Each row below holds a small network's activations on one input, seen along a few directions.
Each table varies a few parts of the input and shows all the possible inputs, shuffled.
A made-up example of a description, with smaller parts first: line(4) and (point or line(9) or (values(2) and ring(5))).
Shared parts are said once, and a part with two or three values counts as separate values.
In the rows, zero is written as 100.

Other details of the inputs vary at random and push rows far along two fixed directions, the same in every table; ignore that.

Rows:
r1: 111 63 107 77 133 108 144 73 98 82 86
r2: 81 136 99 140 37 128 47 131 82 140 126
r3: 102 121 75 75 67 37 87 46 111 119 87
r4: 107 79 121 135 117 178 59 160 99 102 106
r5: 92 123 97 136 37 133 43 126 95 153 125
r6: 101 85 103 100 168 106 136 107 96 71 104
r7: 102 80 109 84 128 96 150 79 83 60 84
r8: 101 122 82 68 60 34 93 54 115 113 87
r9: 99 92 106 134 136 155 82 160 113 119 136
r10: 94 120 93 82 38 52 99 57 89 99 80
r11: 103 84 103 76 146 74 147 88 106 59 88
r12: 102 117 84 94 54 58 92 44 81 117 78
r13: 97 129 84 73 58 33 94 62 113 107 86
r14: 89 141 86 139 60 106 38 133 101 149 127
r15: 92 87 126 125 101 173 98 172 104 106 128
r16: 99 86 106 96 162 106 139 117 100 62 105
r17: 119 69 106 96 173 116 103 110 111 67 81
r18: 110 65 113 71 125 106 149 81 102 76 87
Each input here is: values(2) and (point or ring(8)).
The inputs of r11 and r10 match in every part but the values(2) part. If r3 is changed in the same way as r11 into r10, which row does it become?
Answer: r1
Which other rows does r17 become when the values(2) part takes its other values? List them by row number.
Answer: r4

Rows:
r19: 100 104 87 73 60 45 114 22 78 84 73
r20: 100 110 84 74 63 49 122 20 84 95 69
r21: 88 125 86 127 62 113 40 150 131 155 145
r22: 107 84 120 118 116 160 78 164 111 116 119
r23: 96 117 95 140 68 145 37 134 103 140 118
r24: 96 95 117 121 101 154 67 163 113 118 111
r25: 107 116 86 100 69 18 130 46 80 99 61
r26: 102 64 111 95 145 131 148 91 84 64 95
r27: 102 80 112 135 122 167 65 149 99 103 121
r28: 111 59 119 69 149 107 174 80 93 69 86
r29: 107 141 79 136 39 45 49 91 95 145 80
r30: 99 74 113 82 148 102 160 116 121 60 113
r31: 88 84 121 134 102 168 85 153 83 93 131
r32: 93 112 111 129 138 139 69 171 118 91 127
r33: 108 73 115 82 130 110 155 79 93 82 93
r34: 91 137 96 94 5 71 69 87 94 138 101
r35: 94 90 113 86 160 97 152 111 102 46 102
r36: 116 69 107 74 141 100 127 95 108 64 67
r37: 91 125 98 126 70 115 43 159 136 131 137
r38: 102 67 120 79 135 121 155 113 97 57 84
r39: 108 69 113 91 146 131 156 93 89 75 97
r40: 90 164 68 107 57 49 33 84 96 131 102
r41: 103 105 79 79 134 55 108 62 105 101 92
r42: 78 167 74 106 38 53 58 86 84 125 113
r43: 107 84 118 122 120 163 79 158 110 123 121
r44: 111 82 94 84 107 74 93 51 90 76 73
r45: 81 101 103 122 95 139 100 164 119 124 154
r46: 121 60 114 88 165 124 136 91 107 82 88
r47: 96 110 96 58 56 39 126 39 92 91 63
r48: 112 87 87 85 111 79 100 47 95 85 72
r49: 104 136 79 106 32 77 41 69 101 145 92
r50: 91 109 86 78 116 58 134 64 92 95 102
The inputs of r34 and r22 match in every part but one. If r28 is changed in the same way as r34 into r22, which row does it become?
Answer: r43
Describe the family of inputs behind these rows.
Answer: values(2) and (point or ring(5) or line(10))

Rows:
r51: 107 95 82 97 134 58 108 72 110 82 96
r52: 99 82 105 121 138 136 133 112 79 77 92
r53: 104 98 114 126 79 165 52 129 97 128 119
r54: 100 104 77 93 119 50 90 64 113 96 92
r55: 104 155 79 101 67 39 48 86 93 116 74
r56: 97 125 98 131 114 128 38 159 109 120 116
r57: 91 101 107 130 81 149 84 148 87 145 137
r58: 96 111 91 79 34 73 74 69 91 133 98
r59: 110 85 100 130 157 125 106 148 111 75 128
r60: 97 75 107 83 123 143 125 110 100 86 108
r61: 81 100 113 106 82 127 120 126 93 83 107
r62: 94 141 75 98 51 40 83 90 113 111 120
r63: 87 138 75 97 58 40 78 83 116 123 119
r64: 88 158 81 92 50 53 46 100 112 134 105
r65: 123 108 86 98 13 67 46 83 137 154 67
r66: 95 82 111 113 113 130 118 112 87 65 87
r67: 99 100 122 126 66 161 56 135 97 109 116
r68: 86 104 115 110 41 133 64 142 95 123 126
r69: 106 125 92 64 119 34 123 76 99 82 71
r70: 95 98 87 74 133 61 119 76 123 92 101
r71: 95 78 116 109 122 120 148 122 81 96 107
r72: 116 86 84 81 100 53 119 24 74 104 66
r73: 102 70 117 134 138 144 123 135 76 94 103
r74: 97 104 86 82 92 89 130 63 88 104 94
r75: 96 84 107 118 157 129 126 161 119 82 144
r76: 119 93 98 81 174 75 123 89 99 64 68
r77: 113 76 93 82 185 83 121 75 117 71 82
r78: 96 116 92 148 100 119 55 155 113 115 141
r79: 95 101 99 126 81 163 51 135 94 120 117
r80: 102 74 134 126 124 158 118 132 91 74 101
r81: 91 114 92 137 112 128 42 148 120 128 131
r82: 95 141 69 114 26 77 51 58 81 142 92
r83: 84 120 102 96 20 62 91 84 86 114 94
r84: 94 87 103 63 89 95 131 72 96 66 86
r85: 113 60 109 97 129 132 101 99 86 95 93
r86: 99 109 83 62 123 42 116 55 122 94 88
r87: 104 85 117 64 87 96 133 67 99 74 88
r88: 131 40 116 61 136 103 162 98 144 88 68
r89: 91 101 96 87 100 85 152 75 84 84 87
r90: 98 121 103 97 126 100 96 140 108 101 108
r91: 110 70 107 80 99 89 108 66 84 74 73
r92: 97 82 117 122 92 120 98 121 81 89 94
r93: 104 108 108 142 84 158 66 127 89 139 123
r94: 107 102 101 82 90 90 132 57 90 112 96
r95: 100 69 116 109 128 167 103 133 94 66 103
r96: 99 137 92 116 29 66 77 55 80 128 82
r97: 97 91 120 80 86 88 146 74 94 73 85
r98: 105 81 103 66 179 84 144 92 123 66 93
r99: 107 113 83 85 122 56 81 67 115 94 79
r100: 110 89 103 54 87 76 130 36 98 93 81
r101: 99 83 125 107 130 136 158 116 90 87 108
r102: 77 128 90 124 81 106 57 147 123 136 146
Describe the family of inputs behind these rows.
Answer: values(2) and (point or line(10) or (values(3) and ring(5)))
The inputs of r90 and r76 match in every part but the values(2) part. If r68 is changed in the same way as r90 into r76, which row does it become?
Answer: r91
The inputs of r86 and r77 match in every part but the values(2) part. If r89 is changed in the same way as r86 into r77, which row does it become?
Answer: r52
A walk changes only the ring(5) part. It starts at r61 and steps to r84. List the rest of the walk in order.
Answer: r60, r74, r89
Which other rows does r80 become when the values(2) part takes its other values? List them by row number.
Answer: r97
Which other rows does r52 become when the values(3) part takes its other values? List them by row number.
Answer: r73, r96
Which other rows does r71 become when the ring(5) part takes its other values? List them by row number.
Answer: r57, r58, r68, r83

Rows:
r103: 103 116 87 72 84 32 116 54 116 106 80
r104: 86 133 93 138 72 107 54 151 104 137 132
r105: 111 64 117 108 138 150 114 143 118 99 110
r106: 122 54 108 83 158 107 141 76 96 74 69
r107: 90 128 95 95 66 85 77 117 112 113 111
r108: 102 104 98 98 72 94 73 82 94 104 81
r109: 104 115 81 85 88 51 99 33 82 95 77
r110: 108 63 120 95 142 143 122 130 115 74 102
r111: 92 113 103 119 51 135 51 134 112 139 131
r112: 98 78 111 91 155 134 135 133 112 84 124
r113: 119 71 101 95 170 95 143 78 90 66 75
r114: 86 76 134 116 100 161 157 137 72 82 117
r115: 107 98 88 74 76 63 96 32 89 102 71
r116: 83 132 82 113 75 87 77 105 102 117 122
r117: 91 132 98 141 67 127 40 138 91 122 116
r118: 96 123 84 78 86 29 105 56 96 83 83
Describe the family of inputs behind these rows.
Answer: point or (values(3) and ring(5))
Which other rows does r104 become when the values(3) part takes its other values? List them by row number.
Answer: r116, r118

Rows:
r119: 99 99 103 94 93 98 112 89 91 99 97
r120: 100 98 101 101 95 99 110 87 91 97 95
r121: 106 96 96 93 108 87 96 94 112 103 97
r122: 96 105 101 90 99 86 110 100 108 95 102
r123: 104 101 94 92 110 90 95 92 109 99 97
r124: 99 106 95 102 107 87 105 93 100 97 100
r125: 103 67 124 134 182 184 111 185 105 81 130
r126: 96 104 95 93 101 86 110 98 104 97 104
r127: 79 154 93 142 26 118 23 154 103 160 141
r128: 98 104 95 99 110 87 98 92 98 94 98
r129: 104 95 100 97 98 100 101 88 95 99 87
r130: 99 96 101 99 97 98 102 87 90 94 93
r131: 98 96 101 93 88 98 115 92 95 97 99
r132: 97 97 107 90 86 98 115 94 99 94 96
r133: 107 88 102 92 96 99 101 87 103 103 91
r134: 106 93 100 92 97 102 100 85 100 99 91
r135: 105 96 101 99 97 98 101 88 91 94 90
r136: 103 103 94 97 110 88 96 94 104 99 92
Describe the family of inputs behind these rows.
Answer: values(2) and line(9)
The inputs of r119 and r127 match in every part but the values(2) part. If r132 is changed in the same way as r119 into r127, which row does it become?
Answer: r122
Which other rows does r124 become when the values(2) part takes its other values? List them by row number.
Answer: r120
